A small network was trained on invented records. Each row is its activation on one of them, seen along a few directions.
Each row is followed by the record's values for the fields G, Y, P, C, D, N.
A field that a record lacks is written missing.
The largest differences between rows may come from other fields.
Random noise pushes rows far along 9 fixed directions. That doesn't count. These rows show it; they differ only by the noise:
[-427   40  -22 -381  -91  568 -139 -220  -32 -256  218  -74   79  326
 -124 -168   17  512  -88 -494  148 -183   99  238  266 -177  -22 -239
   -4   86 -199]
[-351  539   99 -357   70   82  270  183 -670 -283  232  203 -134  216
  -38  -31 -171 -201 -209  371   -3  125  307 -230 -232   31  119  153
   65   70   90]
[-144 -185  108   32  112  183 -250 -476  126  -20  -58  197 -134 -434
  -23   38  -62  379  262  -73 -164   -6 -241   91  176   67  -60 -319
   56  446  109]
[-156 -156   34 -187  183 -187  167   23   25  -69  281  254 -250 -300
 -142  197 -388 -217  299  687  -31  176  -68   51  255   25 -140   84
  106  239  469]
[ 132   98  292  259   10  198 -392   21  246  121  -99   79   -1  163
 -184  -69 -131  397  -99  249 -512 -244  -34   98    3   65   99 -214
 -223 -100  199]
[ -90  231 -280 -349  306  276   27 -271 -187 -466  -54  313 -114 -205
   62   11   36  -86  -19 -327  348 -106 -158  -97  127   93  110   66
  212 -118 -241]
[ -58 -177 -169 -454  367  414  207  -81 -239 -330  161  424 -350  347
 -534   25 -240 -162  170   83  445 -425   65  437  626 -162  -97  177
  -16  152  400]
[ -10   51  265 -157  -68  -85   17  153  162  -77  188   65 -196  -10
 -101   63 -426 -107  110  603 -210 -109  -29  -38  114  108  -17  -10
   37   46  311]
[  87  -33  -20 -334  176  258 -119   -7  182   29  327  148  210   57
 -181  210  -77  318 -154  -96  -46   29  -21   60  260   -3  216  -11
  -93 -487   73]
[-154    7  -84 -424  132  203  153 -346 -357 -296   75  323 -111 -265
  210  124   73  -94   73 -479  488   -9 -195 -142  147  120   49   79
  291   22 -242]
[-177   69  -55  540 -102   39 -624  139  736  132  -20 -267  404  -11
  203 -150  101  636 -200   54 -539  182 -154   90  -84  -64  -53 -258
 -155 -562 -242]

[ 181  147 -474   25  178  -11  -78  123  511 -273  -65 -160  164  -84
  -73 -124 -108 -217  -58  155  -51  -46  -88   -6    5  -36    3  130
   40 -214   -9] -> G=missing Y=missing P=missing C=missing D=d1 N=n4
[ -91  297  168 -381 -235  481 -334  -68  264 -144  139 -307  261  378
  -74 -167  -30  497 -285 -494 -110 -274  104  -61   13  -34  278 -343
  -42 -175 -406] -> G=g2 Y=y2 P=p2 C=c6 D=missing N=n4
[ 174  157  274   85   30 -164   96    7 -392  108 -108  281  -11  -60
  238   97  -47 -373  -59  265 -102   73  -77 -366 -307  263   58  149
   49  166  100] -> G=missing Y=missing P=missing C=missing D=d1 N=n2
[ 132  191  364  -31 -218 -287   56  211  -10  143   93 -184  -32  -13
   41   89 -156  -89 -105  396 -256   81  122 -227 -190   99  155   65
  -38 -167   78] -> G=g2 Y=y2 P=p2 C=c6 D=missing N=n2
[ 370  145  114  528  -48   72 -372  -72  285   53 -536  -37  -76   55
 -172 -238  141  265  -62   60 -382 -290  -12  151 -186  128   50 -144
 -273   51  101] -> G=missing Y=missing P=missing C=missing D=d2 N=n1
[  29  129   95  396 -344  -80 -143  320   42  136 -115 -232  338  512
  244 -223   96  -99 -339  -28  -63  161  150 -148 -479   73    0  262
 -178 -402  -94] -> G=g2 Y=y2 P=p5 C=c6 D=missing N=n4
[ 139 -252 -183  306  370   20   43 -125 -177  201 -165  369  -67 -171
  -21   52  196 -171  151 -105  190  -22 -194   93  157 -121 -112   26
   67  130   93] -> G=missing Y=missing P=missing C=missing D=d2 N=n4
[-421   -3  296 -609 -351   29  267 -284 -157   15  478 -303  -19 -350
  149   79 -275  171  181   16 -200  273  105 -291  -57  -78   11 -416
  254  748   -5] -> G=missing Y=missing P=missing C=missing D=d1 N=n2
[ -21  192 -225 -131  112  -83   36  119  168 -247   18 -105  -30 -104
  -46  -65  -84 -151  -44  193  -60  -51    2  -66    0  -53   72   42
  124 -150  -76] -> G=g2 Y=y1 P=p3 C=c6 D=missing N=n3
[ -77  -49   62  472  -75 -382  -98  146  102    1 -199    3 -143 -190
  240  -85   12 -206  152  321  -91  -30 -200  -19  -92   25 -192   33
  137   53  -81] -> G=g2 Y=y1 P=p3 C=c6 D=missing N=n4
[-192   31  186 -176 -232   81  117 -377 -121 -268 -158 -132 -428 -216
   16 -174 -104   15  287  -87   92 -266    5   59  106   25 -115 -284
  155  762  -68] -> G=missing Y=missing P=missing C=missing D=d2 N=n2
[-116  138   33 -533    1  463  300   21 -554 -235  204   42 -136  697
 -450  -88  -80  -10 -141 -255  285 -360  431  294  279 -121  104   99
 -147  303  151] -> G=missing Y=missing P=missing C=missing D=d1 N=n1
[ 134 -252   93  120  -77 -104 -238 -206  132   99 -129  364  347 -216
  600  273  312  -23  -97 -545  305  219 -464 -277 -128  307  109  200
  125 -614 -462] -> G=g2 Y=y1 P=p3 C=c6 D=missing N=n2
[-621  -20 -129  177   10  313 -175 -269 -194 -169 -188   57  -30  158
  137 -313  253  327   96 -404  138  -19  -56  194  -33 -214 -270 -239
   11  398 -356] -> G=g2 Y=y2 P=p4 C=c4 D=missing N=n2
[  73 -347  118  139   29  107  157  154 -238   57  -75  248 -211  493
  -61  -58   54 -336   87   11  366 -375  -13  278  275 -116 -299  263
  -55  -13  242] -> G=missing Y=missing P=missing C=missing D=d2 N=n2
[  52  226  107 -309  110  134  163 -209 -473 -145  -91  196 -149 -127
   97   17  -14 -302  -12 -203  243  -71  -30 -324 -187  137  211   55
  245  270 -119] -> G=g1 Y=y2 P=p2 C=c6 D=missing N=n4
[ 415 -257  409  576   45  -77 -179  225   55  447 -228  372  -75  382
 -112   83  -94 -130   15  492 -332 -227 -114  135  -23   95  -55  138
 -309  -73  427] -> G=missing Y=missing P=missing C=missing D=d1 N=n2
[-181  -29 -296 -139  -64  124 -181 -183  447 -284    5 -211   58  -88
  -65 -124 -119  123  132  -35   -7   27  -46  200  193  -20 -146 -102
   31  311  -11] -> G=missing Y=missing P=missing C=missing D=d1 N=n1
[ 142 -107   58  526 -229   36 -488   65  669  154 -301 -480   56  143
   38 -370  -39  241    2  -23 -443 -340  -73  160  -63  -71 -125 -298
 -102   28  -84] -> G=g2 Y=y2 P=p5 C=c6 D=missing N=n3
[-277   14  103 -130 -215 -152   92 -174    2 -166  -33 -277 -349 -332
  -36   -3 -126  106  326  115   60  -48   19  174  115  116 -159 -193
   72  574   39] -> G=g2 Y=y1 P=p1 C=c4 D=missing N=n1
[ 198   71  118 -310  297  140 -107 -342  -98   30    5  327  -31 -369
  -75  289  -12  223  -47 -154 -153   82  -45 -263  -80  244  298 -125
 -114  -21   83] -> G=g2 Y=y2 P=p5 C=c4 D=missing N=n2
[ -46  452 -203  430   98 -158  -81  121 -151 -276 -451  135 -114  -21
  240 -220  173 -331 -143  269  -45   76   31 -169 -418  109  -79  181
   44 -143 -209] -> G=missing Y=missing P=missing C=missing D=d2 N=n2
[-271  293 -198  134 -232  -13    2  270   87 -345 -155 -256   -8  345
  168 -275   70 -206 -127  -51  279 -173   50   71 -160    7 -181  179
   57 -238 -351] -> G=g1 Y=y1 P=p1 C=c4 D=missing N=n4
[ -70 -108   97 -302 -333 -347  194  268  363   69  474 -388   32  -57
  -60  221 -331    5   57  390    1  312  128  115  190   40  -23  106
   52 -244  250] -> G=g2 Y=y1 P=p1 C=c5 D=missing N=n1
[ 117  204  -68  206  234  169  -75  185  -12  -56 -177   60 -208  277
 -345 -226  -37   -9  -61  231 -220 -419  114  210   88 -171   27 -150
 -138   82  138] -> G=missing Y=missing P=missing C=missing D=d2 N=n4
[-380  -26 -455 -306  110   27   88 -289  130 -448  -24  -63 -162 -432
  -17   11  -60  -51  229  -62  367  158 -105  118  207  -32 -200  -52
  223  345 -130] -> G=g2 Y=y1 P=p1 C=c4 D=missing N=n1
[-167 -412  157  611 -218   67 -306 -188  127  273 -226  -91   28    6
  369 -149  280  294  157 -335 -120  -14 -275  127  -14  -87 -342 -226
    0  258 -176] -> G=missing Y=missing P=missing C=missing D=d1 N=n2
[ 201  228 -522  149  592   78 -264 -118  352  -20 -118  145  252 -412
 -255  127   93  205 -146  160 -318  295  -65  -11 -148   39  248  -47
 -157 -355   83] -> G=g2 Y=y1 P=p1 C=c4 D=missing N=n4
[ -38   93 -439  478  540  206 -166 -210 -292  -43 -490  387   -6 -141
   75 -111  418  -21  -43 -346  239   11 -150   77 -110 -105  -22  121
   38  -71 -232] -> G=g2 Y=y2 P=p2 C=c4 D=missing N=n4
[ 331 -133   61 -156 -263  126  107  174  201  -38  -24 -100   49  384
   -3  -80  -25 -249  -61 -292  353 -385  -59   48  127   62   13  213
   37 -325  -35] -> G=missing Y=missing P=missing C=missing D=d2 N=n4
[-550  -98 -292  466  165 -189  -93 -216 -117 -106 -224  116   35 -304
  388 -184  132 -172  271  178  -10  418 -211  -52 -218 -122 -399 -115
  225  441 -114] -> G=g2 Y=y1 P=p6 C=c6 D=missing N=n2
[ 287   59  182   78  171 -141  -56  -94 -297  310  -94  399  134 -308
  238  318  129  -47 -127 -122  -49  250 -129 -365 -298  360  232  159
  -92 -311  -49] -> G=g2 Y=y2 P=p5 C=c4 D=missing N=n2
[-175  -29 -339  403  146 -271 -169 -180   55   13 -285   91   88 -543
  270   24  231  110   95  -20   -8  415 -198  -29 -199   64 -151  -16
   33    2 -162] -> G=g2 Y=y1 P=p6 C=c4 D=missing N=n1
[  88 -233  351  245 -117 -322   98  130 -252  362  -14  285   59   -5
  315  325  106 -135   33  149   38  147 -136 -164 -105   96  -63  199
    9 -329   38] -> G=g2 Y=y1 P=p3 C=c4 D=missing N=n2
[ -91  -61 -494  684  513  -21  -94   38 -271  -51 -457  480  -88  -14
  -32 -106  391 -115   32   -3  252  -58 -155  325   65 -156 -209  295
  -93 -197  -38] -> G=g2 Y=y1 P=p3 C=c4 D=missing N=n4
[-467  141  240   43 -214  265  -49   30 -313  -47   -8  -97 -113  477
  -69 -255  -43  305  -27   13 -112 -230  250  136  -93 -177 -118 -264
   14  434  -93] -> G=g2 Y=y1 P=p3 C=c4 D=missing N=n4
[-110 -235 -203   39  102  230 -324 -468  580  -34  -60  -52  127 -390
 -261  -82  -62  462  232   12 -288  255  -78  214   91  -27  -69 -353
 -107  523  266] -> G=missing Y=missing P=missing C=missing D=d2 N=n4

Here are new rows. What are their fields?
[-124  729 -455 -160  365   81    5   29   -1 -477  -49  -16   26 -162
 -147 -158 -161 -110 -175  437 -313  228  178 -274 -323  -45  188  -79
   26   79  -97] -> G=missing Y=missing P=missing C=missing D=d1 N=n2
[-293  294  261 -177 -660   52  -24  155  173 -349  -23 -554 -141  432
  143 -297  -50  212  -32 -332  242 -411  146  127   -3   18  -54  -43
   17  -47 -434] -> G=g2 Y=y2 P=p2 C=c4 D=missing N=n1
[ 116  -28  492 -234 -182 -101  249  140 -362  169  245   92  -82  250
   13  175 -113 -166  -60  178    5  -66  164  -73  -76  107    9  165
  -81   85  235] -> G=missing Y=missing P=missing C=missing D=d1 N=n2
[ 219  372  -18  184 -141 -214 -149   94  323 -213 -364 -247 -118 -169
   42  -78   -3    1  -82  163 -156 -130  -57  -69 -265  252   92    8
  -53 -229 -155] -> G=g2 Y=y1 P=p1 C=c4 D=missing N=n1
[ -13 -126 -477   76  181 -199  -79  -28  460  -28  132  -75  110 -435
   91  137   75  120  158  -28  106  341 -222  131  267 -101 -104   34
   45 -218 -105] -> G=missing Y=missing P=missing C=missing D=d1 N=n1
[ 129 -171  329   25 -233  -25   97  199 -193  240   67   16  -49  459
 -173  102  -54 -176  -49   84  112 -172  114  189  134   98   -6  233
 -161  -59  280] -> G=g2 Y=y1 P=p1 C=c6 D=missing N=n1
[ 527   68    2  345   25   71 -137  106   72  165 -254  136  192  192
  128   -5  161 -158 -237 -233  -91 -127 -137 -165 -253  207  218  232
 -115 -469 -101] -> G=missing Y=missing P=missing C=missing D=d1 N=n4
[ 162  493   92 -523 -244 -267  210  627  249 -201  395 -381  188  381
  -57   23 -450 -332 -297  596 -174  -33  225 -263 -130   52  216  175
  -28 -749   -6] -> G=g2 Y=y1 P=p6 C=c6 D=missing N=n2
[ 237   27 -542  147  627  270 -308  -13  561 -116 -106  141   42  -22
 -590  -56  -11  294  -31  173 -269 -103   30  397  336 -213  122 -152
 -266 -240  260] -> G=missing Y=missing P=missing C=missing D=d2 N=n4
[ 322 -819  191 -203 -231 -106  -32 -275  552  291  236   -3  132 -263
   18  324 -218  -39  357 -233  262  117 -296   87  358  190  -78   96
    7   32  319] -> G=g2 Y=y2 P=p5 C=c6 D=missing N=n4
[-369  112  -92 -325  -41  154  149 -413 -178 -429  -55    8 -343 -152
 -199 -175  -23  118  280 -165  283  -58  145  227  157    3 -110 -150
   51  774   75] -> G=missing Y=missing P=missing C=missing D=d2 N=n1
[ 235  -56 -155  188  -30  -88 -254   55  577   -2 -120 -262   99   36
 -192 -103  -66  146  -31   85 -144   -3  -11  203   58  -16  -12   28
 -209 -284   88] -> G=g2 Y=y2 P=p5 C=c6 D=missing N=n1
[ -15 -344  266  532 -191 -198   60  139 -154   13 -401  232 -439  217
  284 -178 -103 -670  344  243  316 -413 -236   91  -14  122 -514  288
   95  307  122] -> G=g2 Y=y2 P=p5 C=c4 D=missing N=n2
[-215  208  541 -553 -661 -116  200  356  107   21  493 -522   54  296
  114   38 -298  201 -191   78 -155 -188  240 -217  -33   44  166 -152
   97 -222 -221] -> G=g2 Y=y1 P=p3 C=c4 D=missing N=n3
[  56 -250  -87  -27  -68 -110  110 -119  -49   69   16  -21    2 -161
   53   97  258   77  162 -376  418   99  -53  213  220  -11 -126  123
   20   32   38] -> G=missing Y=missing P=missing C=missing D=d2 N=n1
[ -78  -78  -47  124   74 -205   27  134   52  -86  -98  102 -210  -51
 -133  106  -36   24  161  272  110  -85  -13  277  295   55  -97  161
  -81 -109  110] -> G=g2 Y=y1 P=p3 C=c4 D=missing N=n1
[-162  207  -81  -78  236  279 -175 -131 -234  114   99  117  197   54
 -205   28   92  441 -191 -121 -319  185  208   14 -184  -48  189 -275
 -150   54   12] -> G=g2 Y=y1 P=p6 C=c4 D=missing N=n4
[ -43   56  122 -159 -229 -323  -43  530  502  226  546 -284  457   75
  136  209 -245  -37 -213  500 -258  464   64 -237 -114   16  146  152
  -17 -723    8] -> G=g2 Y=y2 P=p2 C=c6 D=missing N=n4
